These are the activations of a small network on made-up records, seen along a few directions, one row for each record.
Records have a field called Tadov. Each example row is followed by its value.
The word absent means that the record has no Tadov.
Other fields move the rows too, some of them a lot.
In the rows, 500 means zero.
Random noise pushes rows far along 11 fixed directions. That doesn't count. These rows show it; they differ only by the noise:
[467 458 510 517 383 534 403 554 424 507 461 342 505 419 347 551 750 468
 404 594 502 520 564 518 533 633 521 468 397 525 477]
[465 461 443 567 460 357 260 577 468 444 433 430 512 452 392 580 715 600
 396 632 609 510 513 392 487 589 638 405 376 483 455]
[438 570 609 367 321 645 552 388 496 537 553 332 505 417 373 562 574 406
 567 429 434 453 598 543 493 502 482 527 467 622 466]
[544 464 468 381 568 509 343 601 523 532 518 698 567 407 427 465 376 484
 445 590 418 429 461 384 526 500 594 324 645 411 730]
[379 494 752 530 281 339 343 454 531 477 681 381 585 523 520 510 703 612
 582 474 498 419 515 625 425 565 476 447 517 527 227]
[362 637 669 650 489 373 464 385 506 578 474 438 336 465 704 570 538 545
 521 540 584 619 673 433 383 429 388 490 448 594 302]
[478 542 482 510 546 494 365 536 377 489 438 573 462 464 443 710 533 486
 371 468 521 535 503 409 528 603 449 421 620 584 570]
[443 646 598 603 445 512 743 556 518 360 590 325 649 651 297 391 436 363
 554 283 406 360 270 707 412 570 396 624 631 503 293]
[564 498 502 530 612 373 432 584 564 492 546 547 479 534 627 430 364 596
 565 584 552 449 487 450 482 365 495 384 571 436 462]
[581 475 493 449 423 557 527 492 519 435 518 280 499 430 586 390 478 563
 483 623 496 439 663 513 520 332 482 387 341 451 343]
[373 711 578 665 558 348 529 440 590 629 425 315 263 496 528 546 523 484
 672 594 686 620 623 353 349 350 500 568 367 633 378]
[547 484 565 397 427 647 628 456 560 545 520 315 499 498 450 352 388 453
 441 646 412 460 669 525 534 382 560 422 367 335 559]
[499 418 503 615 525 356 538 487 583 474 531 511 497 618 679 441 612 625
 637 451 611 500 425 609 488 508 530 645 416 490 318]

[472 484 533 582 556 438 575 651 570 653 497 477 486 551 280 392 550 366
 637 605 490 548 381 551 461 581 540 593 518 459 648] => g3
[503 586 430 540 563 418 506 483 551 360 470 554 574 495 561 422 338 566
 498 460 511 437 439 412 404 381 541 461 503 473 399] => g5
[356 590 622 650 522 389 540 266 527 470 429 628 444 643 737 552 390 612
 296 447 542 630 592 429 403 509 542 538 418 363 403] => g8
[427 553 518 520 504 367 390 524 563 569 521 524 463 420 476 500 539 502
 655 541 553 521 478 409 396 453 537 487 515 588 496] => g7
[464 698 598 610 580 452 437 492 380 357 548 572 508 626 614 595 292 567
 253 384 499 431 489 457 489 492 340 330 780 467 371] => absent
[464 526 414 489 425 379 422 523 586 451 470 351 525 434 326 492 608 532
 623 547 595 469 451 405 405 449 672 516 309 551 424] => g1
[547 565 450 489 463 590 586 505 388 347 440 317 519 445 450 558 410 465
 339 463 464 471 564 503 515 446 382 418 456 530 369] => g11
[539 489 467 397 567 493 384 479 562 710 504 513 291 436 557 598 524 530
 716 628 631 568 636 363 542 349 554 480 477 620 667] => g9
[411 657 524 633 494 401 570 512 537 402 487 366 543 561 357 463 491 467
 523 435 541 448 396 484 386 516 524 545 483 535 339] => g4
[578 492 477 410 569 495 593 526 638 466 619 490 604 761 339 400 309 541
 593 462 528 324 329 538 554 443 706 515 588 317 650] => g2
[402 401 617 343 257 593 412 356 563 518 625 589 671 423 466 436 716 514
 525 409 380 414 485 605 512 661 645 563 467 486 512] => g10
[428 530 416 592 557 564 680 429 571 533 301 633 484 327 597 314 438 368
 427 529 418 638 540 412 390 489 557 638 299 444 546] => g6

Which value of Tadov does each new row have?
[581 553 449 318 515 588 425 407 428 408 593 552 490 632 518 768 418 611
 513 274 596 360 483 471 644 464 508 469 696 634 538] => absent
[486 660 480 365 420 718 652 403 512 498 487 317 489 411 332 510 439 350
 588 420 457 426 551 460 488 410 496 550 471 650 525] => g2
[546 450 413 449 583 585 629 515 421 483 428 595 514 589 347 679 430 397
 466 326 474 526 371 546 579 641 481 624 593 542 673] => g11
[590 483 361 508 570 549 541 669 489 468 488 424 520 587 282 477 539 433
 534 504 536 445 334 539 575 555 540 553 547 493 596] => g8
[657 554 582 523 598 673 821 462 407 514 556 244 327 819 623 582 258 488
 435 439 547 503 651 681 669 359 252 528 593 447 450] => absent
[428 470 649 402 519 523 540 333 507 675 537 673 432 677 481 685 392 475
 478 421 463 595 553 499 539 587 566 561 608 428 786] => g7
[600 477 384 505 569 466 490 594 488 414 539 477 508 635 473 566 525 566
 598 404 607 426 344 549 573 498 495 553 584 562 452] => g8
[500 374 622 480 403 452 433 552 529 660 555 368 440 496 430 481 649 496
 573 690 493 564 609 573 521 527 502 463 393 436 550] => g1
[457 535 435 518 566 532 409 484 422 516 390 746 484 318 612 553 493 457
 374 495 447 604 532 378 472 558 434 463 566 573 582] => g3
[548 448 658 287 385 820 585 500 472 725 641 523 474 245 565 379 518 300
 633 545 264 466 670 642 608 480 274 446 663 630 639] => g4
[363 482 502 530 422 359 388 508 606 493 471 553 627 463 295 382 591 497
 461 585 475 496 398 418 373 606 773 501 369 357 574] => g7
[443 398 585 507 392 574 588 358 489 440 555 713 643 481 750 423 594 522
 470 289 370 498 434 697 508 658 405 655 537 519 361] => g8
